172,197,115,194,166,120,82
120,180,131,177,149,115,130
155,55,106,58,77,141,116
| 115

117,120,130,135,165,134
172,96,95,97,113,193
| 165

139,117,75,186,86
149,130,92,149,90
| 186

78,123,87,87,172,109,70
98,63,81,106,99,124,101
112,63,90,118,105,135,105
| 124

119,111,193,99
177,77,98,129
191,189,97,117
| 98

129,146,134,126,125,83,127
149,109,142,149,153,136,101
158,80,155,156,156,179,66
| 136
---
176,150,146,129,128,198,96
65,96,136,128,67,95,142
92,128,128,115,128,171,82
result: 198

134,138,89,132,141
125,127,88,126,124
122,114,187,136,119
result: 132

78,155,96,136
179,154,104,134
198,148,62,140
result: 96

127,180,100,109
112,180,98,99
126,138,170,124
result: 100

132,109,120,129,121,102,94
136,115,161,98,181,108,147
123,87,102,148,84,107,108
result: 102

114,99,111,123,130,141,87
127,99,107,123,130,121,153
127,134,188,123,130,123,162
result: 141
---
[[144 124 150 114 125 120 111 125 133 124 116]
 [110 118 108 154  85 120 119 126 127 105 149]
 [168 101 194 100 121 108  93 117 114 124  82]
 [135 123 139 129 142 132 134 123 123 132 124]
 [132 120 135 133 111 121 115 124 131 115 132]
 [124 136 119 128 128 130 129 131 137 127 136]
 [134 106 144 141 105 119 116 119 115 113 123]
 [109 139  99 136 128 135 143 135 128 133 141]
 [117 139 109 131 130 133 135 133 135 130 140]
 [127 123 130 129 125 127 129 128 120 129 122]
 [105 137  93 155 136 143 155 129 131 128 159]] --> 93

[[110 145 126 113 139 134 164 138 125 127 139]
 [153 129 132 127 124 113 144 138 124 133 125]
 [ 67 127 142 135 103 121 130 120 121 131 136]
 [128 128 131 115 105 112  98 142 128 124 129]
 [ 93 130 137 112 135 134 115 129 143 135 149]
 [106 120 129 144 118 112 135 124 128 129 120]
 [144 122 130 116 133 128 105 148 134 129 141]
 [138 130 133 118 150 118  89 114 129 133 131]
 [112 111 126 149 150 141 144 114 126 131 129]] --> 126

[[135 132 138 138 138 140 130 128 130 120 124 146]
 [126 116 116 123 120 120 115 114 109 120 132 125]
 [169 160 152 145 130 126 121 113 103 108  96  93]
 [117  98 118 129 132 138 131 124 117 127 124 139]
 [160 138 121 108 107  93  98  95  91 103 115 114]
 [ 82 111 134 144 144 153 156 162 161 181 187 195]
 [144 136 136 138 139 139 145 138 144 136 128 131]
 [128 123 146 148 129 132 121 116  99  89  80  79]
 [135 102 111 103 107 103 102 106  95  92 113 112]
 [109 122 136 135 148 148 152 150 146 143 148 167]] --> 136

[[105 161 116 114 155  94 160]
 [161 116 114 155  94 161 113]
 [171 121 105 162 115 115 156]
 [115 156  95 160 112 114 161]
 [164  72 171 121 104 160 116]
 [117 114 157  94 161 112 114]
 [ 72 171 121 104 162 116 115]
 [121 105 161 116 114 156  95]
 [103 130 164  72 171 122 106]
 [129 165  73 171 121 104 163]] --> 73

[[123 134 139 107 135 157 172 165 119]
 [168 140  91 149 131 144 130 137 162]
 [141 157 123  92 132 112 104 154 156]
 [153 132 123 100 155 138  84 148 150]
 [139 143 134 169 115 160 137 158 136]
 [140 114 142 135 145 144  68 136 127]
 [157 119  93 163 139 102 149 116 120]] --> 93

[[127 138  93 137 138 147 134 128 132 121 139]
 [124 125 178 126 142  72 133 149 135 131 146]
 [129 138  67 133 124 186 127 113 126 127 121]
 [134 124 137 127 121 122 128 127 125 119 123]
 [133 126 175 128 140  70 138 153 134 112 148]
 [127 134  81 129 122 178 125 113 125 132 118]] --> 81
---
[[128 117 141 115]
 [127 115 161 111]
 [129 107  74  56]]: 107

[[128  74 134 126 129 134 134]
 [106 140 102 138 103  96  73]]: 103

[185 131 118 169 166]: 118

[143 171 133 141 170 186  81]: 170

[[148 136  61 114  59]
 [148 146  76  60 124]]: 76

[149 108 189 174 114 194 184]: 114
---
[[104  61 125 147 163 182 133]
 [128 127 128 129 128 130 129]
 [153 199 129 107  92  71 121]]
182

[[ 93  75 156 163 167]
 [172 135 100 151 148]
 [ 99 142 156  97  96]]
163

[[ 61 137 152 166 137]
 [134 133 134 168 111]
 [103 133 139 135 133]]
166

[[139 133 130 186 167 105 129]
 [144 124 128 134 123 133 127]
 [ 75 127 126  58 118 130 127]]
105

[[135 126 127 126 151 129 125]
 [ 63 137  99 139 116 122 142]
 [ 83 131 130 132 131 131 134]]
129

[[124 133  76 128]
 [126 130  93 133]
 [122 131  78 121]]
76
---
127  127  127  168  130
130  111  127   60  117
129  133  141  165  128
gives 141

100  138  179  166
 58  127  142  186
gives 127

189  182   99  112  145
 65  182   99  107  145
gives 99

 88  130  154  201
129   72   66  150
gives 72

119  128  120  113  113  126
121  131   72   60   54  156
gives 60

157  134  153  187  162  153 gives 187

 76  148  122   85  127 gives 122

102  181  101   91 gives 181
---
array([[125, 144, 124, 102, 126, 125, 132],
       [144, 131, 113, 156, 180, 122, 145]])
144

array([[130, 147, 115, 157, 112, 145],
       [ 70, 157, 129, 149, 133, 154],
       [136, 108, 139, 110, 141, 103]])
70

array([[175, 137, 135, 124, 177, 123, 146],
       [166, 145, 146, 135, 170, 140, 140],
       [144, 162, 176, 164, 160, 184, 119]])
166

array([[149, 131,  84, 106, 140],
       [150, 136,  71, 115, 149]])
150

array([[141, 102,  83,  83, 121,  65],
       [114, 134, 135, 135, 111, 141]])
114

array([[153, 115,  92,  96, 126,  77, 165],
       [141, 108,  84,  86, 111,  67, 176]])
141

array([[187, 153, 171,  62,  68],
       [166,  57, 118, 131, 156]])
166

array([[162, 137, 130, 134, 155, 126, 124],
       [156,  97,  93,  91, 162,  73, 138]])
156
---
[[135  62 157 124 170 145]
 [132  90 121 123 147 162]
 [100 162 106 116  69 123]] result: 170

[[126 135 123 134 133 173]
 [107 103 108 156 152 181]
 [110 113  98 128 125  86]] result: 133

[[ 95 171  95  63 149  79]
 [161  85 190  98 168 118]
 [156  93 181  97 164 116]] result: 149

[[148 141 158 135 130 104]
 [102 119 111 129  99 164]
 [112 130 163 115  98  60]] result: 130

[[193 109 127 130 146  96]
 [193  84 134 136 132 128]
 [ 85 174 122 130 132 118]] result: 146

[[143 184 129 125 163 145]
 [147  75 163 100  65 161]
 [110 111 105 121 111  95]] result: 163

[[158 132  72 103 117 155]
 [183 108 173 153 154 157]
 [148  73 134 168 168 125]] result: 117

[[146  85 162  94 129  87]
 [138  69 179  62 153  96]
 [139 134 105 117 131 133]] result: 129
---
96,189,105,74,131 out 105, 189

141,156,113,134,188 out 113, 188

141,120,98,70,135,103,116
129,128,120,115,94,157,155
167,124,123,88,145,166,138
out 115, 167

126,134,135,194,102 out 135, 194

154,189,132,142,122 out 132, 189

96,112,60,187,131,119,198 out 187, 198

186,106,118,143,129,189,115 out 143, 189
---
137,196,71,154 gives 154

92,145,169,147,118,170
106,144,152,111,100,55
122,116,118,130,128,110
gives 110

160,73,180,174 gives 174

132,125,138,159,127,80,183 gives 183

118,114,141,142,175,192,154 gives 154

180,99,142,65,109,131,113
155,88,102,117,126,131,126
gives 126
---
[[111 168 193 138 107 169  93]
 [121 134 168 151  95 144 109]
 [124 130 162 121 160 130 126]] -> 162

[[159  76  97 148]
 [157 133 168  92]
 [175 137  78  90]] -> 78

[[102 123 141  63 146]
 [111 142 137  76 113]
 [ 65 130 119  67 144]] -> 119

[[ 85 106 166 104]
 [123 161 151  68]
 [173 144 140 133]] -> 140

[[146 113 149  63  89]
 [122 123 147 169 190]
 [ 70 108  57  98 200]] -> 57

[[156  68 136 166 145 111]
 [158  65 139 160 142 118]
 [196  67 110 134 140 145]] -> 110

[[143  96  76 158 167]
 [120  78  82 120 127]
 [124 158 160 116  99]] -> 160

[[103 115  97  98 124 126 120]
 [ 95 119  82  92 134 138 123]
 [153 151 201 181 122 126 147]] -> 201
---
177,60,137,139 Answer: 137
127,126,125,144,146,200 Answer: 125
200,116,141,139,164 Answer: 141
153,197,103,93,95,91 Answer: 103
184,131,152,85,112,97,140 Answer: 152
159,115,154,181 Answer: 154
78,135,127,104,194 Answer: 127
73,165,159,89,125,180,123 Answer: 159
176,174,144,135,70 Answer: 144
---
Input:
200   91  120   62  153  160   80
144   73   87   87  111  191  134
 93  153  142  159  128  110  176
Output: 91

Input:
152  156   80  140
127  144  117  131
167  102  133  197
Output: 156

Input:
 82  162  164  186
 91  158  103  149
162  122  126  121
Output: 162

Input:
170  163  161  146
114  110  136  109
184  186  147  174
Output: 163

Input:
120  146  121  127
133  199   99  152
 69  168  154   88
Output: 146

Input:
120  119  141  131
131  132  118  121
130  131   73  109
Output: 119

Input:
168  148  165  127  143  161
176  188  172  166  127  176
 97  118  102  153   94  106
Output: 148

Input:
193  140  131  149  152   68   97
120  132  110  118  136   77  136
140  117  121  124  118  143  117
Output: 140
---
[121 151  58 130] value 151
[120 102 122  72 109 112 125] value 109
[134  89  66 176 130] value 66
[113 181 133 107 162] value 133
[125  72 126 150 123 147 128] value 123
[145  96 116 114 101 141  63] value 101
[ 85 107 112 126 201  98] value 126
---
Input: (175, 150, 147, 142, 164, 58)
Output: 142
Input: ((176, 172, 98, 120, 185, 100, 153), (92, 99, 193, 139, 60, 178, 167))
Output: 60
Input: (145, 71, 135, 170, 159, 138)
Output: 170
Input: ((111, 84, 84, 148, 173), (157, 187, 187, 164, 143))
Output: 187
Input: ((111, 72, 120, 137, 146), (123, 155, 94, 107, 143))
Output: 94
Input: (139, 136, 200, 120, 91, 172, 110)
Output: 91
Input: (182, 184, 152, 169, 55, 112)
Output: 169
Input: ((153, 134, 111, 183, 133), (122, 117, 129, 114, 157))
Output: 129
---
76,127,139,124,136 ans = 139
121,155,65,201,86,147,182 ans = 65
171,66,121,190,147,95,86 ans = 121
195,191,142,160,159 ans = 142
76,175,191,180,67 ans = 191
126,59,125,134,100,109,153 ans = 125
97,139,188,136,93,141,197 ans = 188
132,102,136,190,145,138,119 ans = 136
56,143,139,72,55,174,166 ans = 139
